Each row below holds a small network's activations on one record, seen along a few directions.
After each row come some of the record's fields: M, E, T, Y.
Not every record has every field; a missing one is left out.
The largest differences between rows may come from other fields.
(in the rows, 500 means zero)
Strong random noise was added to every row along 10 fixed directions; ignore it. To show where, here is one row again and again, with new noise each time:
[494 278 370 471 750 366 392 614 683 516 559 396 478 524 334 420 394 314
 473 499 642 447 378 577 574 529]
[621 437 451 432 648 556 651 250 382 355 357 523 468 498 587 562 579 315
 519 469 421 524 651 449 521 483]
[362 696 510 599 337 410 378 530 439 546 734 658 669 315 348 491 583 529
 697 619 343 413 385 498 563 617]
[473 447 383 403 534 398 495 570 650 519 679 520 525 565 549 262 363 254
 582 535 561 506 433 367 547 570]
[655 534 342 498 563 413 623 340 501 367 577 447 597 644 693 412 482 319
 507 527 541 538 568 418 448 627]
[591 381 573 362 669 605 621 339 471 451 355 454 415 526 630 627 489 274
 497 449 548 543 629 367 571 473]
[381 463 507 541 588 539 396 522 553 525 580 591 356 406 380 613 488 652
 434 439 583 427 286 540 563 479]
[628 490 402 508 630 625 474 523 485 541 455 454 436 513 579 595 428 709
 356 389 672 491 398 490 428 646]
[492 833 645 611 308 504 509 386 404 520 722 634 635 461 629 616 591 587
 612 621 495 482 430 352 503 691]
[615 512 136 685 421 442 592 340 451 381 702 517 508 593 625 286 434 646
 470 508 449 565 366 527 359 635]
[471 240 249 549 368 523 514 475 510 521 612 381 558 436 581 388 310 409
 609 495 285 630 497 484 558 486]
[414 426 590 543 555 536 394 511 533 573 547 599 492 339 390 583 510 461
 571 583 444 478 385 515 659 506]

[605 390 520 747 575 468 510 312 505 456 565 497 355 551 377 492 563 526
 519 568 560 500 334 579 475 539]
{M: m2, E: e3, T: t3, Y: y2}
[633 410 488 742 790 407 349 415 512 478 340 417 591 433 352 774 666 655
 329 689 466 393 439 819 574 534]
{M: m2, E: e1, T: t1}
[432 757 568 325 549 456 551 498 615 386 523 810 477 614 584 362 580 388
 501 463 572 430 511 388 520 444]
{M: m2, E: e2, T: t1}
[313 540 688 529 463 464 463 469 597 452 543 430 522 546 549 773 520 566
 460 507 537 520 492 542 626 325]
{M: m2, E: e2, T: t1}
[701 547 447 498 420 545 775 199 306 348 449 431 510 646 740 497 578 422
 536 458 458 568 675 387 369 524]
{M: m1, E: e1, T: t1}
[507 446 319 507 641 395 484 424 619 362 510 531 485 505 573 454 520 476
 367 447 467 445 482 592 533 427]
{M: m2, E: e2, T: t3}
[528 426 254 564 543 427 408 587 522 412 491 386 737 497 582 511 472 567
 372 477 365 477 543 717 473 545]
{M: m1, E: e1, T: t1}
[403 426 178 647 438 515 449 448 518 396 614 544 406 470 520 423 443 758
 376 441 381 498 331 654 502 408]
{M: m2, E: e3, T: t1}
[476 441 587 680 418 588 435 529 429 670 549 553 382 321 312 529 511 782
 583 571 451 502 327 566 526 508]
{M: m1, E: e2, T: t3, Y: y1}
[550 610 544 771 288 301 396 512 434 593 628 431 720 394 278 467 619 418
 749 720 338 467 489 583 471 661]
{M: m1, E: e3, T: t3, Y: y2}
[440 438 694 425 514 553 449 581 684 620 511 719 309 487 475 378 492 480
 541 506 596 460 374 345 586 485]
{M: m2, E: e1, T: t3, Y: y2}
[486 503 631 569 589 304 440 420 711 322 498 318 625 637 608 855 595 398
 344 423 641 474 609 601 552 411]
{M: m2, E: e2, T: t3, Y: y2}
[528 617 630 676 587 437 369 471 691 399 500 475 553 554 671 860 585 716
 260 514 642 404 448 601 515 541]
{M: m2, E: e3, T: t3, Y: y2}
[437 337 393 479 626 567 321 641 738 442 355 736 595 339 725 483 459 575
 340 491 259 531 500 599 653 406]
{M: m2, E: e4, T: t3, Y: y2}
[488 561 255 709 331 330 564 353 568 358 771 462 569 661 549 330 481 462
 538 518 438 526 380 535 401 520]
{M: m2, E: e3, T: t3}
[477 556 564 566 245 729 531 477 357 667 605 486 370 369 584 543 373 689
 569 437 472 550 393 345 412 560]
{M: m1, E: e3, T: t3, Y: y1}
[576 688 414 450 433 444 641 386 301 398 460 652 468 576 456 300 638 478
 622 447 454 444 609 443 317 557]
{M: m1, E: e1, T: t3, Y: y2}
[502 253 330 493 540 447 533 387 522 396 446 515 468 457 435 311 530 237
 595 503 231 531 607 534 535 341]
{M: m1, E: e3, T: t3, Y: y2}
[491 525 431 572 478 568 345 693 504 554 363 675 691 294 502 540 549 688
 483 570 305 526 525 640 589 540]
{M: m1, E: e4, T: t3}
[240 690 437 388 315 513 396 671 548 425 586 684 488 453 507 507 509 712
 471 338 486 422 434 480 483 383]
{M: m1, E: e3, T: t1}
[486 459 528 675 427 570 428 526 441 628 604 463 610 387 458 544 439 580
 562 645 479 600 406 569 572 625]
{M: m1, E: e4, T: t3, Y: y1}
[613 532 650 478 447 599 531 457 276 635 367 343 474 455 341 572 529 454
 638 505 529 483 598 391 454 594]
{M: m2, E: e3, T: t1}
[514 405 402 362 665 467 461 561 497 441 318 647 578 350 309 369 617 258
 602 456 342 461 592 580 553 507]
{M: m2, E: e4, T: t3}
[547 819 455 456 398 581 509 563 406 590 624 650 524 491 599 325 500 721
 504 510 600 420 400 348 360 753]
{M: m2, E: e1, T: t3, Y: y1}
[526 628 304 405 642 470 407 499 616 256 446 607 689 529 778 592 585 522
 306 315 487 421 626 574 438 480]
{M: m1, E: e3, T: t3, Y: y2}
[426 462 461 571 354 548 492 502 475 488 568 305 523 525 600 711 443 564
 473 448 462 553 565 531 553 440]
{M: m1, E: e3, T: t3}
[679 293 257 528 604 441 448 631 669 520 422 407 539 611 530 284 326 501
 372 476 568 565 475 587 471 574]
{M: m2, E: e2, T: t1}
[432 379 557 629 452 560 384 524 558 513 507 508 612 373 512 613 477 455
 526 576 293 543 498 617 670 484]
{M: m2, E: e3, T: t3, Y: y2}
[638 502 282 549 734 346 661 281 555 216 457 684 334 753 542 170 589 498
 316 568 601 516 430 569 379 477]
{M: m2, E: e4, T: t1}
[443 477 384 399 409 539 501 477 483 412 472 566 587 464 608 445 482 459
 548 371 347 520 630 489 473 429]
{M: m1, E: e1, T: t3, Y: y2}
[590 489 462 296 513 670 571 549 328 662 347 483 231 436 422 451 415 595
 520 336 548 399 493 328 363 532]
{M: m2, E: e1, T: t1}
[365 493 389 492 383 523 372 697 408 645 466 465 530 351 211 412 460 721
 613 430 347 449 467 562 414 516]
{M: m2, E: e4, T: t3, Y: y2}
[400 434 517 510 291 530 637 385 410 444 560 276 403 567 508 704 448 494
 510 243 603 561 545 474 401 407]
{M: m1, E: e1, T: t3, Y: y1}
[594 530 714 656 477 424 577 350 438 516 481 366 555 577 420 675 566 423
 571 598 509 541 513 531 484 529]
{M: m2, E: e2, T: t1}
[284 451 299 603 411 425 423 533 614 396 704 454 405 585 594 589 386 790
 338 358 555 497 334 596 463 350]
{M: m1, E: e4, T: t1}
[562 510 665 412 753 472 461 499 487 520 378 544 576 380 393 566 658 282
 568 588 519 411 572 482 596 551]
{M: m2, E: e4, T: t3, Y: y1}

Which values does each new row have?
[570 332 380 651 563 577 535 317 361 385 351 469 367 474 437 626 562 647
 438 438 395 523 515 663 464 368]
{M: m1, E: e3, T: t1}
[578 391 417 595 485 285 474 557 492 589 624 124 549 649 293 423 391 407
 562 595 609 531 460 537 399 615]
{M: m2, E: e4, T: t1}
[606 533 640 483 607 502 473 532 627 613 434 570 469 577 576 442 492 512
 443 623 567 457 486 411 440 577]
{M: m1, E: e1, T: t3, Y: y2}
[351 270 440 661 344 369 468 431 699 431 704 378 378 567 484 615 376 516
 472 410 477 513 359 568 520 375]
{M: m2, E: e1, T: t3, Y: y2}
[508 384 311 349 654 553 536 460 544 426 434 516 371 486 573 403 475 540
 381 354 502 421 520 486 463 432]
{M: m2, E: e1, T: t3, Y: y1}
[572 213 635 469 492 532 604 340 492 413 307 546 552 444 524 550 559 172
 612 563 246 592 715 486 633 344]
{M: m1, E: e1, T: t1}
[593 458 401 479 298 614 476 630 319 766 486 372 401 397 331 368 354 699
 658 434 408 508 455 422 310 662]
{M: m2, E: e1, T: t3, Y: y2}
[533 291 449 532 513 616 516 485 444 552 376 653 315 403 426 344 431 610
 506 528 297 593 448 537 516 376]
{M: m1, E: e2, T: t1}
[412 539 303 503 219 371 689 370 458 424 736 540 409 652 505 226 464 407
 683 383 405 498 500 332 332 460]
{M: m1, E: e1, T: t3, Y: y2}
[558 468 531 465 413 591 651 487 382 589 535 328 360 614 452 422 393 445
 526 425 632 607 475 390 450 530]
{M: m2, E: e2, T: t1}
[507 667 434 540 577 428 530 498 530 367 526 714 443 597 624 377 555 627
 409 476 572 471 405 530 408 537]
{M: m1, E: e4, T: t3, Y: y2}
[429 389 502 442 632 475 393 642 662 565 517 454 580 476 519 508 415 410
 451 538 586 473 481 564 658 521]
{M: m2, E: e1, T: t3, Y: y1}
[415 440 702 413 395 639 489 507 460 655 559 351 468 401 497 631 377 298
 620 462 559 532 485 327 602 494]
{M: m2, E: e3, T: t1}
[328 486 443 370 443 481 608 385 356 365 456 552 437 457 475 448 603 383
 595 520 216 547 690 495 560 268]
{M: m1, E: e4, T: t3}
[328 349 335 630 173 571 709 207 532 379 762 346 448 626 833 548 304 506
 481 430 359 724 481 438 521 316]
{M: m2, E: e1, T: t3, Y: y1}
[601 467 338 435 634 656 575 473 379 373 288 593 496 464 616 529 522 662
 328 370 400 538 598 629 477 460]
{M: m1, E: e2, T: t1}
[725 572 551 514 671 559 546 466 354 520 216 537 581 513 424 570 633 554
 470 478 535 492 619 575 435 597]
{M: m1, E: e2, T: t1}
[652 353 429 413 693 561 405 705 537 586 355 127 594 525 508 719 337 480
 410 357 727 462 604 571 428 622]
{M: m1, E: e3, T: t3, Y: y1}
